These are the activations of a small neural network, seen along a few directions. Each row is one input.
Each table varies a few parts of the input and shows all the possible inputs, shuffled.
A made-up example of a description, with smaller parts first: one of 3 separate values, together with either a single point or one of 9 places around a ring or (one of 4 places along a line, together with one of 5 places around a ring).
Shared parts are said once, and a part with two or three values counts as separate values.

Other details of the inputs shift rows strongly along two fixed directions, in all tables alike. That doesn't count.
These rows show it; all are for the same input, with only those details redrawn:
[-16   1 -45  14  31   8 -12  18   1  -3 -22 -47  -5  40]
[-12 -44  24   0 -23  28  35  39 -19   1  -4  -4  24 -26]
[ 35  32  27  -9  -9  43 -75 -10 -31 -11  70  38   3 -47]
[ -3 -17   7   2  -7  27   0  24 -17  -2   8  -6  12 -14]
[-17 -44  12   4 -16  23  36  39 -15   2 -13 -16  21 -13]
[-19   5 -62  18  42   2 -13  18   7  -3 -33 -61 -10  58]
[ -3 -17   7   2  -7  26   0  23 -17  -2   8  -6  13 -13]
[-25 -42  -8   9  -3  15  41  41  -7   2 -30 -33  16   8]

Rows:
R1: [ 14  40   9  -5  17  31 -49 -23 -11   5  19   6 -22  10]
R2: [  4 -28  59  -6 -42  50  48  13 -18   7  12  45   1 -22]
R3: [  1  10  -4   3  23 -15  12  -1  29  -7   0   1 -23  43]
R4: [ 55  40   2 -48 -39  -6 -62 -51  -5 -37  86  31  -3 -95]
R5: [-13   2 -21  11  12 -41 -21   7  12  -2  -8  -5 -11  17]
R6: [ 13  39   7 -18  31 -13 -24 -23  18   2  28  31 -13  11]
R7: [ -2 -36  18  14 -21   4  44  18 -27  12 -31  -8  24  -6]
R8: [-14  13 -67  16  52 -10  -6  12   7  16 -57 -58 -20  66]
R9: [ -5 -19  61   1 -38 -17  40   2  -4   6  16  38  27 -49]
R10: [ 14 -23  44 -54 -68  -9  50 -25   3 -16  18  13  11 -84]
R11: [-32 -37   9  -2   3 -27  51  24  33  20 -41 -13  10  18]
R12: [-30 -32   8   2 -15  18  44  19   3  29 -47 -11   8  14]
R13: [  1  16 -41 -34 -24  17  -2 -49   5 -14 -33 -42 -20   1]
R14: [ -5 -39  35  -3 -30  34  24  35 -24   0  11   9  26 -39]
R15: [ -9   7 -54  27  23  11 -11  25   5 -12 -28 -45 -16  47]
R16: [  3 -34  80 -25 -27   5  47   7   2   6  38  53  16 -41]
R17: [ 12 -34  45  -1 -27 -17  32  22  -8 -12  24  32  46 -55]
R18: [ -7 -14  14   8 -35  14  -8  12 -29  10  -5  19   5 -18]
R19: [ 21  28   5  -4 -15  35 -74  -7 -19   2  47  35   6 -36]
R20: [ 22  25 -10  17  20  15 -51 -16 -19  -1  16  -2 -19   3]
R21: [-30 -26  11   8  -8 -33  71   5  16  10 -21   4  17  16]
R22: [ -7 -36   6  15 -21   9  41  27 -22  -2 -25 -10  38 -12]
R23: [  7 -27  63  -1 -44  48  35  21 -20   5   4  32   3 -36]
R24: [ 19  36  -5  13  11 -34 -49 -20   2  -2  35  15  -5  -9]
R25: [-12   1 -57  27  57 -43  -6  11  34 -18 -20 -48  -9  43]
R26: [ 11  82 -34  -2  42 -26 -97 -55  17 -11  41  29 -40  43]
R27: [ 14  37 -18  21  -1   6 -51 -20 -23   8  13   2  -7   4]
R28: [-11 -48   8  17  12 -36  52  28  15   1 -25 -22   6   1]
R29: [ 40  36  45  -8  -2   5 -46 -14   5 -14  57  46 -18 -28]
R30: [  7 -39  56  -7 -35  33  24  25 -31  14  13  20  14 -43]
R31: [ -1 -22  14  -6 -11 -13  -5  24  15   2  22  23  24 -33]
R32: [  4 -31  75 -18 -22  -2  37  15   4   4  21  32  16 -43]
R33: [  5   6 -72 -23 -13  -1  -9 -36   2 -11 -43 -65 -23  16]
R34: [-10  21 -25  -1  50 -35   1   0  33   6 -30 -26 -14  43]
R35: [ -1   0  28 -16  -5  33  25  -4 -14  18   0  33   2  -7]
R36: [-44 -30  -3   7 -20  12  53   8  -7  16 -45   2   2  32]
R37: [-22  16 -74  36  23 -11 -12   7   1  -1 -41 -52   3  52]
R38: [ -4 -44  12  12  -2 -25  51  44  17  -1 -19 -15  -3   5]
R39: [ 26  42  38 -22 -18  49 -61 -40 -19  16  60  73 -10 -27]
R40: [ -2 -41 -20 -34 -34 -41  63  -5  16 -10 -27 -44   0 -32]
R41: [-19 -45  -6  23  -5  12  43  34 -12  -4 -31 -27  19  -4]
R42: [-33 -28  18   8 -34  16  38  16 -15  13 -39   5   8   1]
R43: [ -4  20 -24  11  41 -45   4 -14  26  -3 -31 -29  -3  50]
R44: [ 33  41  21   2 -12 -12 -67 -20  -9 -18  79  54  16 -58]
R45: [ 20  85 -54  21  66  11 -98 -53   4  -6   7 -23 -50  57]
R46: [-16  10 -44  23  63 -45   7  -7  40  -5 -42 -53 -25  66]
R47: [ 34  37  45  -8  -6  47 -49 -46 -28  -2  65  65 -14 -32]
R48: [-26  13 -28  11  24 -41  -7  -4  25   0 -31 -18 -16  45]
R49: [-13 -27  23   3 -16  16  64  -3 -16  14 -28  11  19  13]
R50: [-19   0 -62  15  60 -43  -4  21  39 -11 -26 -61 -10  61]
R51: [-30 -22   5  14 -21  11  63  -1 -11  19 -32   3  13  19]
R52: [-16 -13  -6  12 -30  16 -11  20 -23  -5  -6   9  16 -15]
R53: [ 32  40  49 -23  -8  52 -53 -39 -26   5  70  63 -14 -26]
R54: [  1   0  32 -11  -8  30  13   4 -16  16  -7  20   4 -19]
R55: [-16 -30 -15 -40 -49  23  68 -32   3  -6 -45 -25  -1  -6]
R56: [  15   72  -56   10   42  -32 -117  -28   16  -26   42    9  -24   21]
R57: [ -5   3 -27   9   7   8 -23   7  -2  23 -21 -16 -10  24]
R58: [-10   7 -23  12  47 -33  16 -15  32  -4 -17 -20 -19  53]
R59: [ -1  -8   1  -1  -4  22   2  25 -18   2  -3   4  19 -22]
R60: [ -9 -43 -31 -27 -57  16  45  -4 -10 -18 -35 -41  19 -38]
R61: [ -9 -36  13  -4   9 -31  47  36  14  13 -21  -5  13  -9]
R62: [ 12 -13  14  13 -17  27   4  23 -17   3  -1   1 -11  -6]
R63: [ 42  46  17 -59 -35  -3 -31 -72   6 -25  69  38 -17 -59]
R64: [-21  12 -35  -1  38 -31   2 -10  43  14 -20 -11 -17  62]
R65: [ 33  88 -27  -1  56 -29 -83 -64  17 -13  43  20 -25  45]
R66: [  7 -23  62  -1 -40  28  38   0 -32  10  -4  32  28 -39]
R67: [-20 -38  -7   0  14 -29  49  45  21  -1 -25 -16  25  -4]
R68: [  5 -15   1   9   2 -16  12  35  16 -18  11  -3   4  -7]
R69: [  20   97  -42   19   33    9 -104  -60   -9    1   24    1  -33   35]
R70: [ 47  30  49 -17   2  -3 -69 -16  -8  -6  82  50  -8 -50]
R71: [-11  -1 -38   7  34 -41 -14  11  33  15 -21 -27 -12  39]
R72: [  3   8 -33  17  39 -53  -1  -1  18  -3 -23 -33  -1  42]
Q: The inputs of R12 and R57 match in every part but one. If R46 is changed in the same way as R12 into R57, which row does it become?
A: R28
Q: What is each input in this table made of?
A: one of 2 separate values, together with one of 4 places along a line, together with either a single point or one of 8 places around a ring
Q: Change only the place on the ring of 8 in R34. List by row number the other rows that result.
A: R9, R11, R29, R32, R43, R46, R48
Q: List by row number the other rows that have the place on the line of 4 and the choice among 2 separate values in common with R13.
A: R1, R12, R23, R42, R45, R54, R66, R69
Q: Change only the choice among 2 separate values in R22. List by row number the other rows that result.
A: R17
Q: List by row number the other rows that have the place on the line of 4 and the choice among 2 separate values in common with R4.
A: R17, R25, R31, R44, R50, R56, R67, R68

Rows:
R73: [-10  -5 -53 -29  17 -46  33 -15  43 -10 -38 -66 -18  27]
R74: [ 12 -37  26 -33 -25 -20  75  -6  14 -18 -13 -24  12 -37]
R75: [-55 -33 -36  -4  30 -42  76  15  52  17 -65 -35 -13  83]
R76: [ 26  57  34   0  37  10 -69 -21  11   3  66  51 -26   6]
R77: [-22 -34  57  35  -8 -12  60  24  -5  18 -12  31  28   4]
R78: [ -1 -35   8 -34 -42  -7  18   9   8 -18  23   5  21 -65]
R79: [  8 -23  23  -5 -38   0 -16  31  -9 -15  33  26  25 -62]
R80: [-22 -29  63  25 -14  -5  55  28  -3  15  -3  42  27  -8]
R81: [-43 -29 -72 -15   6 -62  65   6  46  -4 -80 -77   3  45]
R82: [ 22  60 -12   0 -25  62 -82 -54 -51   2  16  14 -20 -12]
R83: [ -4 -52  61  22  21  10  62  54  -7  14 -13   9  22   1]
R84: [  5 -26  44   0 -14   7 -18  47  -9  10  40  39  20 -44]
R85: [-43 -50 -69  14  23 -38  41  55  39  -5 -63 -78   3  47]
R86: [-42 -42 -22  32  62 -23  54  62  29  23 -62 -48  -2  74]
R87: [ -1 -21  34 -41 -38 -19  37 -19  23   7   9  33   2 -42]
R88: [-16 -41  14 -17 -48  64  49   9 -33  16 -43 -22  -3 -15]
R89: [ -4 -42  16  -1 -31  83  58  24 -40   6 -32 -19  12  -5]
R90: [ 27 -23  15 -22 -18  -1  29  -2  -2 -34  20 -15  11 -54]
R91: [-10 -43  40  30 -20  -7  31  56 -22  11  -1  19  36 -30]
R92: [-11 -27  49   8   9   7   0  44   0  21  20  44  20 -13]
R93: [ -2  -8  47   2 -18 -18  35 -20  -4  10  12  47  10  -4]
R94: [ 23  46 -40 -22  -1 -16 -79 -34   7 -32  46   4  -7 -31]
R95: [-12 -20  47  18   5   2  -2  44  -8  19  12  47  24 -13]
R96: [ 11  72 -76  10  51 -60 -48 -72  32  -4 -21 -34 -39  67]
R97: [-11  62 -90   5  23  36 -79 -40 -13   6 -42 -49 -43  68]
R98: [-22 -34   8  -4 -54  76  29  26 -41  14 -22  10  22 -20]
R99: [  7 -35   7 -30 -29  -7  32   9   8 -22  15 -13  10 -56]
R100: [  0 -21  34  13 -13  -1 -15  49 -13   7  24  34  23 -35]
R101: [ 17  50 -13 -24 -23  70 -87 -45 -35   7  21  14 -28 -12]
R102: [  2  -8  64  29  -1   7  -5  31 -26  17  28  58  28 -29]
R103: [-44 -35 -24  63  52 -38  53  50   8  26 -74 -42  16  78]
R104: [-43   1 -24  28  45 -30  19  24  35  15 -41 -14  -6  75]
R105: [-19 -32 -60  12  32 -30  25  43  32 -11 -43 -76 -11  39]
R106: [ -6  65 -92  27  32  49 -72 -28 -24   2 -27 -44 -29  72]
R107: [ 31  57  -1   4 -29  63 -84 -60 -59   4  23  21 -15 -20]
R108: [  4 -28   2   0 -38 -21  28  -5 -15 -21   6  -6  33 -52]
R109: [ 51  57   9 -29  20 -15 -38 -66  18 -18  39  16 -35 -11]
R110: [ 31  55 -21 -48  -3 -21 -74 -57  22 -17  52  13 -18 -30]
R111: [-34  -9 -61   2   2  56   4  16 -11  15 -51 -46  -9  53]
R112: [   4   64 -111   12   50  -45  -72  -41   22  -33   -9  -64  -25   48]
R113: [ 31  48  -6 -17 -12  91 -79 -26 -41   0  47  22 -22 -17]
R114: [  5 -30  22  13 -36  -5  10  30 -19 -15  17  13  31 -54]
R115: [-24 -33  47 -17 -28 -14  60   9  13  12  -3  46  14  -8]
R116: [ 13 -17  68 -19  -6   4  56 -10   5  -3  20  39  -3 -10]
R117: [ 31  52 -78  18  76 -21 -72 -11  22 -33   3 -68 -38  56]
R118: [-30  -4 -52   5  15 -61  57 -19  38   6 -70 -47 -10  54]
R119: [ 26  54 -17  15 -15  74 -81 -39 -56   2  31  21  -6  -5]
R120: [ 16  -8  38 -40 -27 -15  32 -26  19   1  18  27 -10 -42]
R121: [ -8  -4  44  -4 -17 -14  35 -14   1   8  12  48   7  -5]
R122: [ 41  59  44   8  46  15 -60 -28   3  -8  63  44 -24  10]
R123: [ 42  54   2 -14  -7  76 -70 -52 -44  -7  21   0 -34  -9]
R124: [ 31  62 -25 -22  -3 -32 -62 -61   6 -21  37   6  -9 -23]
R125: [ -1  70 -83 -12  49 -53 -54 -58  48  -4 -20 -29 -44  65]
R126: [ 19 -21  29  17 -35  -5  -8  15 -27 -14  31  22  31 -60]
R127: [ -9 -47  34  40 -14 -15  36  52 -24  14 -10   8  38 -19]
R128: [-34 -14 -28  -6  41 -34  62   3  47  11 -47 -35 -27  78]
R129: [ 44  43  18   2  28  12 -97   7  -9  -4  77  35 -16 -26]
R130: [ 12 -17  25 -19 -48 -30  34 -26  -8  -8   7   9  28 -54]
R131: [  4 -56  42  18   6   4  56  61 -10   4 -10 -10  22 -14]
R132: [-16 -16  53   0  -1   4  16  21  14  17  22  49  10  -5]
Q: The inputs of R79 and R126 match in every part but one. If R125 is changed in the same way as R79 into R126, which row does it become?
A: R96
Q: The inputs of R76 and R104 match in every part but one. If R113 is changed in the same way as R76 into R104, which row does it become?
A: R98
Q: What is each input in this table made of?
A: one of 6 places along a line, together with either one of 2 separate values or one of 8 places around a ring
Q: List by row number the other rows that have the place on the line of 6 in common with R118.
A: R80, R82, R91, R102, R106, R112, R114, R121, R124
Q: Change only the choice among 2 separate values in R111. List by row number the other rows that result.
A: R101
Q: Change only the choice among 2 separate values in R88. List by row number the other rows that result.
A: R113
Q: Change only the place on the ring of 8 in R75. List by row number the other rows that result.
A: R78, R84, R85, R87, R92, R110, R132
